A small network was shown many inputs. Here are its activations along a few directions, one row for each input.
In each table, some parts of the input vary, and every possible input appears once, in random order.
A made-up example of a description, with smaller parts first: values(3) and (point or ring(9) or (ring(5) and line(6))).
Shared parts are said once, and a part with two or three values counts as separate values.
In the rows, zero is written as 128.

Rows:
r1: [134 159  97  34 114 122 141  83 185 190 135 210  89 119 140 163]
r2: [ 77 160  69  33  99 146 164  70 157 154 172 199  50  89 138 136]
r3: [ 72 115 114 192 135 143 152 104  46  66 185  48 143 107 103  17]
r4: [127 133 134 118 117 144 125 183 158 146  97 168  95 117 166 201]
r5: [129 111 156 188 147 121 125 109  75  95 148  56 185 140  94  49]
r6: [ 34 145  71 107  89 161 153 189 112 110 129 131  34  63 152 160]
r7: [198  97 179 200 149 103  78 212 135 118  58  93 171 182 138 194]
r8: [118 133 129 107 134 133 145  56 123 130 167 138 153 124 101  63]
r9: [106 111 135 190 145 139 142 103  62  77 169  55 164 123 103  32]
r10: [ 90 135 104 103 130 144 157  57 108 116 180 127 130 102 101  48]
r11: [177 128 146 113 125 101  99 190 190 172  59 164 121 154 154 240]
r12: [ 69 137  99 111  99 162 146 179 128 116 124 147  56  84 159 175]
r13: [ 57 142  81 105 123 150 169  62  93 105 195 120 107  84 102  31]
r14: [138 101 158 198 135 129  93 213  99 102  81  75 148 141 133 161]
r15: [103 162  85  29 102 131 152  82 170 174 150 198  70 103 132 150]
r16: [113 102 149 197 126 146 111 209  86  82 104  72 127 128 136 145]
r17: [223 107 190 193 173  87  99 108 125 125 108  88 228 197 106  96]
r18: [209 128 158 108 157  90 114  62 171 167 118 158 198 180 107 113]
r19: [166 110 172 195 163 122 121 107  91 105 140  79 202 157 110  58]
r20: [ 45 167  47  34  92 151 175  75 142 142 186 193  28  71 138 119]
r21: [ 50 110  98 192 108 154 129 215  54  63 122  45  86  90 131 118]
r22: [171 154 114  35 118 107 131  77 203 195 128 219 105 141 146 185]
r23: [195 149 120  39 126  92 125  77 218 207 113 226 116 163 145 199]
r24: [154 133 140 109 116 116 104 190 175 160  73 157 110 132 156 226]
r25: [193 110 180 187 161  92  98 111 108 118 115  70 219 174  98  86]
r26: [184 132 151 105 149 105 121  62 156 155 133 150 186 157 108  99]
r27: [152 133 140 109 148 126 136  60 138 146 151 150 170 138 110  74]
r28: [173  99 175 198 139 115  82 209 119 106  73  85 162 163 139 182]
r29: [ 85 103 126 195 119 155 122 206  71  69 116  62 107 110 137 132]
r30: [ 96 134 124 115 103 151 133 178 143 129 112 157  78 104 158 190]
Q: Changing only one part turns r5 into r9. The same change can be made to r16. Which row results?
A: r29
Q: What do these inputs look like to the network?
A: ring(5) and line(6)
Q: Which other rows does r15 become when the line(6) part takes its other values? List them by row number.
A: r1, r2, r20, r22, r23

Rows:
r31: [ 75 155  87  89 111 133 153 101 132 136 152 149  85 101 120 116]
r32: [149 114 142 164 144 117 109 107  96 104 122  83 177 154 105  89]
r33: [205 149 137  44 126  92 117 104 225 216  94 225 129 169 148 216]
r34: [ 73 148  87  89 110 134 152 104 133 137 151 153  87 103 117 114]
r35: [106 133 118 118 131 147 131  78 107 121 166 149 140 120 121  76]
r36: [ 95 141 106  96 116 147 167  83 133 123 171 154 107 100 132  87]
r37: [124 107 141 150 137 126 122  79 103 104 154 113 162 149 103  81]
r38: [151 107 166 195 143 121 110 177 111 117  93  98 162 153 135 136]
r39: [ 90 145 104  98 116 147 160  71 128 112 171 160 110  99 133  91]
r40: [138 111 159 159 133 137 120 190 130 127  97 100 145 125 131 155]
r41: [112 138 122 115 137 149 133  77 110 119 165 146 135 111 122  76]
r42: [105 131 101 118 116 149 135 158 131 118 126 145  75 115 151 164]
r43: [113 125 106 114 122 152 144 173 139 128 125 142  72 109 147 159]
r44: [128 127 136 126 115 131 123 185 128 128 108 111 105 116 128 157]
r45: [ 93 139  92  90 111 136 143 129 130 139 137 138  76  87 142 142]
r46: [168 116 153 187 151 101 109 154 113 109 115  72 174 148 117 112]
r47: [146 107 141 163 143 118 108 110  97 105 120  86 179 157 102  87]
r48: [211 153 140  41 133  95 119 103 228 213  93 222 124 159 150 216]
r49: [127 114 141 151 138 125 124  76 102 103 155 110 160 146 106  83]
r50: [161 111 150 188 146  98 106 154 111 111 115  73 177 159 117 112]
r51: [120 132 132 130 110 128 113 170 120 118 110 113 107 122 133 163]
r52: [154 114 166 195 144 120 112 175 110 116  95  94 161 150 137 138]
r53: [141 118 159 159 134 136 121 187 129 126  98  96 143 122 134 157]
r54: [ 87 135  87  93 104 134 141 130 127 142 139 141  80  96 141 143]
Q: What do these inputs look like to the network?
A: values(2) and (point or ring(11))
Q: Changing only the values(2) part turns r35 into r41. The same change can be made to r50. Which row results?
A: r46
Q: Which other rows does r37 become when the values(2) part takes its other values? List them by row number.
A: r49

Rows:
r55: [ 70 124 126 151 129 159 151  97  76  88 172  90 144  93 101  37]
r56: [ 70 134 103 129 117 165 158 128  99 104 164 128  89  89 140  96]
r57: [142 151 103  62 120 103 132  81 162 170 136 163 113 130 119 139]
r58: [178  87 179 245 163 105  92 168  72  79 105  28 208 179 109  91]
r59: [176 135 151  94 135 132 127 124 193 169 108 211 129 148 162 188]
r60: [ 73 123 126 149 130 161 151  93  74  87 175  91 143  95 102  36]
r61: [179 134 150  92 135 134 127 120 192 169 111 213 128 149 162 186]
r62: [ 85 144  70  77 105 132 150 103 131 131 158 152  64 105 131 131]
r63: [178 120 163 134 128 104  85 191 160 155  58 126 149 154 134 212]
r64: [139 152 104  65 119 101 132  85 163 171 133 161 114 129 119 140]
r65: [ 67 136 103 131 117 162 159 131 101 104 161 126  89  87 140  97]
r66: [ 83 145  71  79 104 129 151 106 133 131 155 150  64 104 130 132]
r67: [176  88 179 247 162 102  93 171  74  79 102  27 209 177 108  93]
r68: [175 121 164 136 127 102  85 195 162 155  55 125 150 152 134 213]
Q: What do these inputs look like to the network?
A: values(2) and (point or line(6))
Q: Changing only the values(2) part turns r57 into r64. The same change can be made to r56. Which row results?
A: r65

Rows:
r69: [ 58 162 109  77 118 161 180  87 132 149 179 167  83  67 125  92]
r70: [115 121 103 130 121  77 101 131 107 132  97  63 153 134  70 118]
r71: [124  96 127 178 125 120 117 160  95  73 122  67 120 152 118 146]
r72: [135  93 126 173 136 103 116 120  99  96 138  72 147 170  99 115]
r73: [ 66 155  45  75  90 118 160 121 125 122 163 139  37  95 149 140]
r74: [ 44 167  88  85 100 169 171 140 130 131 162 162  61  65 143 125]
r75: [ 73 130 153 145 117 141 102 188 113 118  83  80 144  86  95 131]
r76: [156 112 133 164 167 140 138  78 105  93 184 125 155 150 130  52]
r77: [145 106 160 156 142 118 116  87 110  95 155  91 188 150  93  76]
r78: [ 92 135 169 134 121 134 116 145 112 132  97  89 177  95  82  88]
r79: [129 121 161  69 122 181 130 110 165 154 116 197 138 115 128 148]
r80: [138 131 146 154 127 133 139 172 176 141  93 176 132 122 177 178]
r81: [ 96 105 163 188 120 163 119 171  94  84 114  93 148 116 132 124]
r82: [148 100  97 181 153 126 138 113  93  93 164 107 116 172 141  84]
r83: [159 146 170 126 136 136 129 148 122 174 113 117 162 113 148 123]
r84: [138 105  96 187 138 144 139 153  89  68 148 102  91 155 160 117]
r85: [124 114 156 184 159 173 151 121  88  93 165 138 148 124 148  67]
r86: [190 155 151 107 147 102 113 102 133 170 129 110 168 143 123 115]
r87: [148 135 169 142 148 124 151 126 176 155 113 181 161 134 158 146]
r88: [116 115 141  81 108 185 116 159 165 138 103 193 110 102 144 185]
r89: [103 122 106 135 112  95 101 175 105 110  82  57 123 115  90 148]
r90: [183 144 118 125 133  83 107 140 120 175 114  98 125 161 130 146]
r91: [183 145 145 125 151  94 139  84 184 154 123 173 166 163 135 129]
r92: [ 91 158  82  60 120 124 165  33 138 148 189 156  94  84 113  81]
r93: [141 115 111  72 103 135 102 144 157 128 109 178  79 142 134 205]
r94: [151 118 108  67 111 122 104  98 156 152 115 180 105 163 119 172]
r95: [110 108 186 176 134 151 127 130  96  97 137 102 178 125 114  89]
r96: [176 134 114 142 138  74 132 120 174 155 110 162 125 183 142 164]
r97: [ 74 151  47  70 107 102 157  71 128 146 176 141  58 111 128 114]
r98: [160 130 139  51 125 146 113  59 168 150 126 191 146 142 110 138]
r99: [145 139 150 137 123 142 114 193 122 161  97 111 131 101 164 159]
r100: [165 130 116 147 128  88 130 162 174 132 101 159  99 162 161 197]
r101: [124 132 138 113 131  94 103  96 120 129 115  80 194 114  62  84]
r102: [171 139 121 130 124  98 104 182 120 154 105  94  99 140 148 179]
r103: [109 112 135 195 144 184 141 162  88  77 144 129 120 117 166 106]
Q: Changing only one part turns r70 into r89. The same change can be made to r97. Which row results?
A: r73
Q: What do these inputs look like to the network?
A: ring(5) and (point or line(6))
